Each row below holds a small network's activations on one input, seen along a few directions.
In each table, some parts of the input vary, and every possible input appears once, in random order.
Descriptions start from the smaller parts, as in this example, which fits no table here: one of 2 separate values, together with either a single point or one of 9 places around a ring or (one of 5 places around a ring, together with one of 6 places along a line).
Shared parts are said once, and a part with two or three values counts as separate values.

Other details of the inputs shift rows strongly along two fixed directions, in all tables alike. That doesn't count.

Rows:
R1: [-18 -25 4 3 -3 -9 -3 -19 12 0 2 6]
R2: [13 29 4 -13 6 9 4 25 -8 -13 2 -8]
R3: [-13 -37 -8 -3 -28 19 -1 -9 0 17 0 10]
R4: [-20 -21 7 7 -13 -9 -3 -16 10 7 0 3]
R5: [-19 -26 4 1 1 -11 -6 -17 11 0 -3 10]
R6: [-18 -20 8 12 -15 -6 -5 -16 10 7 3 6]
R7: [18 33 6 -5 -1 13 9 27 -6 -13 12 -8]
R8: [-15 -24 5 10 -9 -6 0 -19 14 1 10 8]
R9: [-19 -25 5 1 2 -11 -10 -16 11 1 -3 12]
R10: [-17 -25 3 6 -5 -8 0 -19 13 1 4 5]
R11: [10 28 6 -17 8 7 0 27 -7 -14 1 -3]
R12: [-19 -25 4 1 2 -11 -9 -17 11 0 -3 11]
R13: [15 30 4 -19 4 6 8 20 -12 -13 13 -7]
R14: [-19 -21 5 -3 -5 -14 -9 -19 3 9 -2 9]
R15: [15 30 4 -20 5 6 7 20 -12 -12 12 -6]
R16: [-22 -21 7 1 -7 -11 -9 -14 8 7 -7 8]
R17: [24 13 -11 -26 -11 34 12 26 -21 -2 12 -1]
R18: [11 28 8 -28 8 4 -1 24 -12 -14 11 2]
R19: [9 28 8 -19 8 7 -1 28 -7 -14 2 -1]
R20: [12 29 3 -13 8 7 4 25 -8 -11 -2 -7]
R21: [-19 -21 8 8 -15 -9 -1 -16 10 7 2 3]
R22: [-18 -26 3 4 -1 -9 -5 -19 12 0 0 7]
R23: [-14 -20 5 9 -15 -10 -3 -21 6 10 10 6]
R24: [13 31 5 -13 3 9 7 26 -7 -14 6 -9]
R25: [-20 -25 4 1 0 -11 -4 -17 11 0 -2 9]
R26: [18 27 1 -11 9 10 14 23 -3 -19 13 -8]
R27: [-21 -21 7 5 -11 -9 -6 -16 9 6 -2 4]
R28: [15 26 2 -15 10 10 10 22 -3 -21 11 -6]
R29: [56 22 -62 90 44 -7 -10 -18 -17 50 -78 -33]
R30: [61 25 -64 97 40 -6 -4 -17 -16 52 -75 -37]
R31: [10 28 8 -29 7 4 1 23 -12 -15 12 1]
R32: [19 32 5 -13 1 9 8 21 -11 -12 17 -5]
R33: [-16 -21 4 3 -11 -12 -2 -22 5 9 6 5]
R34: [-19 -21 5 -2 -6 -15 -7 -20 3 9 -1 8]
R35: [23 9 -11 -22 -5 37 14 28 -13 -9 9 0]
R36: [-15 -24 4 11 -7 -6 -2 -19 14 1 7 8]
Description of these inputs: one of 3 separate values, together with either a single point or one of 11 places along a line.
Changing only the choice among 3 separate values turns R5 into R14. The same change can be made to R8. Which row results?
Answer: R23
List by row number the other rows that have the choice among 3 separate values in common with R11.
Answer: R2, R3, R4, R6, R7, R16, R19, R20, R21, R24, R27

Rows:
R37: [10 66 29 -32 9 -10 1 37 -18 -22 13 -11]
R38: [-46 -72 13 -7 -48 5 -2 -26 20 16 18 28]
R39: [-39 -71 4 -10 -38 8 5 -32 18 6 22 18]
R40: [51 -19 -64 80 26 23 5 -22 -1 34 -50 -18]
R41: [20 52 16 -25 32 -2 10 31 0 -47 28 -6]
R42: [24 37 2 -35 -22 40 10 47 -25 -9 22 -6]
R43: [-44 -69 9 -7 -42 14 1 -28 19 6 15 21]
R44: [-59 -31 40 -9 -25 -45 -25 -34 16 11 11 18]
R45: [13 52 16 -29 29 -3 13 35 0 -45 21 -13]
R46: [-59 -41 37 -1 -13 -41 -15 -31 33 -4 12 24]
R47: [30 23 -40 78 43 -34 -14 -28 -7 39 -64 -34]
R48: [44 -5 -63 74 8 11 -3 -25 -20 60 -59 -28]
R49: [20 8 -19 -88 23 50 -14 58 -42 -12 -22 23]
R50: [-57 -34 35 -4 -15 -41 -13 -35 24 -1 9 18]
R51: [-48 -31 33 -12 -16 -46 -18 -44 12 7 24 19]
R52: [-50 -43 26 -3 2 -33 -6 -36 36 -20 15 12]
R53: [29 15 -38 91 55 -18 -11 -20 14 20 -74 -28]
R54: [-41 -73 9 -3 -38 16 -2 -22 26 1 16 22]
R55: [12 51 22 -21 29 4 4 45 10 -50 15 -7]
R56: [3 33 7 -88 53 0 -27 50 -23 -33 -27 20]
R57: [-54 -31 33 -14 -19 -48 -15 -41 12 8 16 11]
R58: [43 -4 -59 70 4 6 -5 -27 -24 68 -59 -26]
R59: [27 34 0 -33 -18 40 16 49 -19 -13 22 -3]
R60: [-39 -71 7 -13 -42 0 8 -34 17 13 23 23]
R61: [-36 -67 6 -12 -43 1 1 -40 10 15 30 27]
R62: [33 16 -40 82 50 -34 -5 -25 4 32 -64 -26]
R63: [34 75 8 -4 37 -2 13 47 -8 -29 -6 -17]
R64: [21 58 18 -29 24 -10 9 30 -9 -36 29 -5]
R65: [20 48 17 -23 36 1 11 31 6 -52 28 -5]
R66: [47 -6 -59 72 7 8 -8 -31 -24 67 -50 -19]
R67: [9 63 26 -29 12 -7 -2 41 -11 -29 15 -10]
R68: [40 -15 -60 84 14 23 -4 -12 -4 46 -64 -21]
R69: [26 24 0 -29 -4 51 24 49 -8 -33 20 -6]
R70: [-46 -58 16 -14 -57 2 -8 -35 2 31 14 20]
R71: [24 38 2 -36 -21 41 15 43 -26 -11 20 -8]
R72: [9 55 23 -25 25 2 9 40 2 -45 14 -9]
R73: [46 -8 -61 74 9 12 -5 -30 -20 57 -49 -20]
R74: [48 -18 -66 80 24 21 7 -18 -2 38 -59 -26]
R75: [19 61 20 -31 21 -9 5 29 -14 -33 28 -8]
R76: [-51 -36 28 -8 -11 -45 -9 -39 22 -2 16 13]
R77: [-36 -73 4 -9 -35 10 3 -37 18 3 30 25]
R78: [-61 -43 35 -2 -9 -34 -18 -31 36 -13 13 20]
R79: [11 60 25 -28 15 -8 3 43 -5 -33 16 -6]
R80: [26 35 1 -35 -17 40 21 46 -21 -15 21 -4]
R81: [27 27 -33 82 39 -29 -18 -23 -7 39 -72 -30]
R82: [-44 -69 13 -9 -46 6 4 -28 18 14 16 26]
R83: [26 41 4 -37 -24 37 9 47 -30 -1 22 -6]
R84: [-39 -65 6 -14 -46 -1 3 -36 10 17 22 19]
R85: [37 28 -5 -32 -4 37 27 39 -16 -21 34 2]
R86: [22 55 18 -26 29 -9 13 32 -3 -40 29 -2]
Changing only one part turns R39 into R45. The same change can be made to R54. Which row results?
Answer: R55
Changing only one part turns R74 into R52. The same change can be made to R77. Which row results?
Answer: R41
Describe the family of inputs behind these rows.
Answer: one of 2 separate values, together with either a single point or (one of 4 places along a line, together with one of 6 places along a line)
Change only the choice among 2 separate values in R59. List by row number the other rows that result.
Answer: R79
Change only the place on the line of 4 in R76. List by row number the other rows that result.
Answer: R50, R64, R79
Change only the place on the line of 6 in R43. List by row number the other rows that result.
Answer: R69, R70, R71, R80, R82

Rows:
R87: [-33 -22 17 -38 -6 -10 -13 -12 -2 -3 9 11]
R88: [-6 29 26 -64 1 6 7 48 -11 -28 12 10]
R89: [5 -31 -23 32 8 -2 -15 -27 1 28 -29 14]
R90: [30 38 -10 -6 30 28 -3 46 -10 -17 -29 -9]
R91: [-27 -23 13 -31 -38 13 0 -5 -7 10 17 8]
R92: [-25 -27 11 -19 -4 -9 9 -7 19 -17 14 15]
R93: [-22 -32 10 -26 -22 16 -11 -4 3 -6 22 18]
R94: [14 -6 -16 53 2 -12 -1 -22 6 22 -11 -5]
R95: [46 42 -23 6 14 35 27 39 -12 -17 -3 -29]
R96: [44 70 -2 -9 26 -4 6 31 -23 -11 4 -20]
R97: [43 55 -18 -18 14 26 7 41 -35 -3 -7 -22]
R98: [-31 -36 13 -23 -3 -6 4 -19 19 -21 23 7]
R99: [-22 -28 12 -20 -13 6 13 -15 12 -19 27 6]
R100: [5 -30 -24 29 15 -9 -20 -28 2 26 -27 13]
R101: [43 35 -17 -5 10 32 6 44 -19 -3 -7 -2]
R102: [49 61 -14 27 29 16 9 25 -14 -13 -5 -25]
R103: [33 40 -16 -5 30 26 -6 40 -12 -16 -22 -8]
R104: [-5 -37 -20 28 11 -3 -26 -35 4 22 -27 6]
R105: [-26 -29 14 -27 0 3 -18 -8 8 -12 11 19]
R106: [-28 -24 17 -38 -19 -10 -3 -13 -5 3 17 22]
R107: [-39 -9 28 -17 -13 -21 -9 -12 13 -10 13 4]
R108: [-26 -9 27 -2 -3 -18 0 1 23 -15 10 13]
R109: [-2 38 19 -64 3 15 2 44 -16 -33 17 0]
R110: [-28 -9 28 -21 -21 -23 0 -17 4 -3 29 14]
R111: [-27 -21 26 -5 -31 -7 6 -8 17 -7 35 15]
R112: [-7 -10 -7 33 6 -27 -17 -38 1 23 -18 -11]
R113: [-7 -15 -10 54 14 -26 -10 -27 20 18 -27 2]
R114: [-23 -27 14 -27 -13 13 -11 -9 3 -10 18 20]
R115: [26 -8 -47 76 38 -1 1 -16 9 25 -72 -29]
R116: [-16 -27 -18 29 11 -14 -19 -22 2 30 -57 -6]
R117: [-25 -19 14 -40 -10 -15 -9 -12 -6 2 17 20]
R118: [38 59 -2 -1 3 7 15 37 -20 -3 2 -19]
R119: [9 17 12 -42 -24 38 32 35 -3 -34 46 -7]
R120: [-7 -31 -21 26 -12 -10 -8 -25 -6 43 -33 2]
R121: [-8 -22 5 -19 -16 4 19 -4 7 -12 31 8]
R122: [-2 -17 -10 48 -5 -8 -6 -29 9 17 -6 -8]
R123: [36 62 0 -7 29 -9 5 29 -17 -9 -3 -17]
R124: [-25 -2 25 -18 -18 -12 -3 -14 2 -8 24 2]
R125: [-22 -9 24 -15 -40 -8 8 -7 3 8 31 8]
R126: [-36 -4 30 -16 -10 -18 -5 -1 13 -12 4 1]
R127: [32 40 -6 21 -6 26 14 27 -7 -6 11 -20]
R128: [38 35 -17 -4 8 40 2 42 -19 -8 -9 -11]
R129: [2 34 29 -31 -19 21 16 37 0 -38 47 -4]
R130: [-22 -23 12 -24 -2 -1 -12 3 10 -9 3 27]
R131: [-7 -24 -19 22 1 -8 -15 -33 -9 32 -33 -3]
R132: [-26 -31 12 -24 -7 -2 5 -19 14 -21 30 6]
R133: [-18 -24 14 -30 3 -3 -13 -3 6 -9 12 27]
R134: [36 57 -3 8 34 7 4 30 -7 -23 2 -21]
R135: [-17 -31 10 -26 -21 7 -6 -3 3 -1 23 27]
R136: [0 21 25 -56 6 19 3 52 -1 -38 17 19]
R137: [53 39 -33 18 23 29 22 27 -15 -10 -9 -32]
R138: [-2 -16 -7 42 10 -26 -10 -35 12 16 -6 3]
R139: [3 -24 -26 26 -3 -12 -10 -27 -11 42 -30 0]
R140: [39 58 0 4 33 0 8 31 -6 -20 6 -11]
R141: [-1 -38 -22 35 -17 19 -12 -23 2 34 -24 3]
R142: [-20 -27 12 -24 1 -12 9 -13 16 -17 22 14]
R143: [14 -15 -25 26 19 -10 7 -21 5 9 -13 -5]
R144: [-11 -11 -6 45 11 -34 -11 -24 12 29 -44 -5]
R145: [-11 -11 -8 41 9 -35 -14 -30 10 28 -35 -3]
R146: [-11 -12 -6 35 11 -30 -19 -36 5 24 -26 -10]
R147: [-7 -31 -25 43 16 -8 -2 -30 18 11 -36 -10]
R148: [29 11 -34 71 0 -2 -2 -20 -9 46 -45 -30]
R149: [-22 -36 11 -16 -27 4 18 -8 14 -8 27 13]
R150: [4 4 -10 36 -8 -7 -3 -14 -4 24 -22 -18]
R151: [-32 -22 16 -40 -12 -9 -13 -15 -5 -3 17 12]
R152: [52 48 -28 4 6 25 12 37 -34 22 -21 -18]
R153: [-23 -5 21 -16 -26 -9 -2 -10 0 -3 27 -2]
R154: [-26 -16 28 -9 -17 -14 3 -16 15 -13 37 20]
R155: [12 22 15 -48 0 17 29 30 -3 -40 43 6]
R156: [-31 -24 17 -40 -6 -19 -10 -12 -1 0 11 21]
R157: [63 46 -31 13 12 41 10 45 -25 11 -17 -11]
R158: [31 59 -2 11 28 10 6 36 -3 -26 -4 -20]
R159: [-26 -11 26 -11 -9 -12 -6 -16 14 -20 35 8]
R160: [-4 31 21 -65 1 5 5 42 -14 -27 20 11]
R161: [-22 -19 26 -3 -39 1 11 -8 14 -2 40 15]
R162: [-22 -26 12 -15 0 -7 13 1 21 -17 4 11]
R163: [-13 -18 -6 56 13 -18 -12 -25 23 14 -36 -7]
R164: [-7 -26 -23 27 -10 -1 -11 -25 -7 38 -37 -8]
R165: [39 -11 -50 72 6 10 16 -18 0 41 -42 -20]
R166: [33 46 -5 4 5 -2 8 21 -18 3 5 -16]
Changing only one part turns R161 into R127. The same change can be made to R120. Which row results?
Answer: R164
Changing only one part turns R99 into R155. The same change can be made to R126. Which row results?
Answer: R144
Changing only one part turns R93 into R135. The same change can be made to R104. Which row results?
Answer: R100
Describe the family of inputs behind these rows.
Answer: one of 2 separate values, together with one of 5 places around a ring, together with one of 8 places along a line
Change only the choice among 2 separate values in R163. List by row number the other rows that result.
Answer: R108
Change only the choice among 2 separate values in R139. List by row number the other rows that result.
Answer: R97
Change only the place on the ring of 5 in R148. List by row number the other rows that result.
Answer: R91, R119, R127, R141

Rows:
R167: [49 77 -5 -22 13 37 4 69 -30 -15 -14 -19]
R168: [-56 -74 11 -31 -23 -19 -17 -45 10 15 2 30]
R169: [-52 -49 25 -34 -44 -21 -7 -36 4 16 25 20]
R170: [51 58 -17 15 13 37 12 49 -14 -21 -3 -14]
R171: [20 18 -20 25 0 3 8 5 -10 21 -28 -24]
R172: [11 -36 -29 64 3 -1 -20 -41 8 48 -31 4]
R173: [46 36 -34 28 15 3 5 8 -27 28 -30 -26]
R174: [-16 24 32 -41 8 -19 -8 4 3 -38 36 -2]
R175: [-6 6 27 -32 -25 13 22 22 -1 -20 39 -5]
R176: [-10 28 41 -40 11 -25 2 10 3 -33 28 18]
R177: [1 31 13 5 24 -22 1 25 13 -16 -5 0]
R178: [10 -45 -38 50 19 -4 -9 -46 12 36 -35 0]
R179: [-36 -6 33 -51 -41 4 18 12 4 -25 48 8]
R180: [51 30 -40 47 15 8 16 -1 -17 17 -15 -23]
R181: [-8 -50 -19 50 -14 -17 -3 -60 14 45 -11 0]
R182: [-8 -36 -31 79 29 -55 -33 -58 19 41 -50 -10]
R183: [41 47 -1 -34 20 39 24 57 -5 -41 16 -13]
R184: [-64 -48 39 -4 -11 -48 -20 -63 22 0 18 23]
R185: [4 -48 -33 73 -2 -21 -7 -59 2 60 -36 -11]
R186: [-56 -75 12 -28 -22 -17 -14 -44 12 12 9 30]
R187: [2 -18 1 -22 7 9 4 0 -3 -7 12 8]
R188: [15 8 2 11 -3 21 -2 21 -2 1 -5 -4]
R189: [23 36 -19 69 47 -21 -7 -16 -3 16 -57 -30]
R190: [-8 -10 11 -15 -22 12 -1 0 2 -15 35 23]
R191: [3 -31 -32 74 -10 -11 6 -43 13 33 -31 -13]
R192: [23 6 -33 10 24 8 2 1 -15 9 -25 -5]
R193: [23 80 27 -23 33 -2 16 52 -8 -41 7 -7]
R194: [-16 2 17 -57 -7 14 6 27 -4 -24 10 6]
R195: [-69 -35 45 -22 -16 -34 -15 -34 31 -23 27 8]
R196: [-27 -22 34 -60 -16 17 13 20 10 -38 42 15]
R197: [24 16 -25 22 8 12 -9 6 -17 20 -19 0]
R198: [46 12 -35 54 21 13 -11 0 -16 35 -38 -12]
R199: [56 76 -11 -25 19 34 3 63 -37 -10 0 -12]
R200: [35 45 -7 -28 17 36 26 53 -8 -46 17 -10]
R201: [-59 -56 29 -19 -42 -4 -17 -20 17 8 12 27]
R202: [-14 -20 -17 64 25 -41 -22 -32 25 22 -43 -16]
R203: [-66 -69 21 -1 -45 -8 -16 -35 23 11 10 29]
R204: [29 51 -5 -41 17 33 22 59 -17 -39 7 -10]
R205: [-36 -5 37 -59 -41 1 10 13 1 -17 36 6]
R206: [37 23 -38 26 33 16 3 19 -14 12 -53 -23]
R207: [40 22 -45 49 15 -2 6 -9 -21 36 -35 -24]
R208: [16 12 -1 10 -9 13 19 7 5 0 9 -14]
R209: [-20 -22 19 -55 -15 11 13 4 6 -39 52 26]
R210: [-9 11 20 -52 -20 12 -10 23 -14 -7 23 17]
R211: [-33 4 46 -53 -3 -32 -5 13 17 -35 47 28]
R212: [10 -3 -5 26 -5 19 -4 4 10 8 -7 -1]
Describe the family of inputs behind these rows.
Answer: one of 2 separate values, together with either one of 5 places around a ring or (one of 3 separate values, together with one of 6 places along a line)
Changing only the choice among 2 separate values turns R189 into R184. The same change can be made to R171. Which row results?
Answer: R173
Change only the choice among 3 separate values in R207. List by row number the other rows that result.
Answer: R192, R197
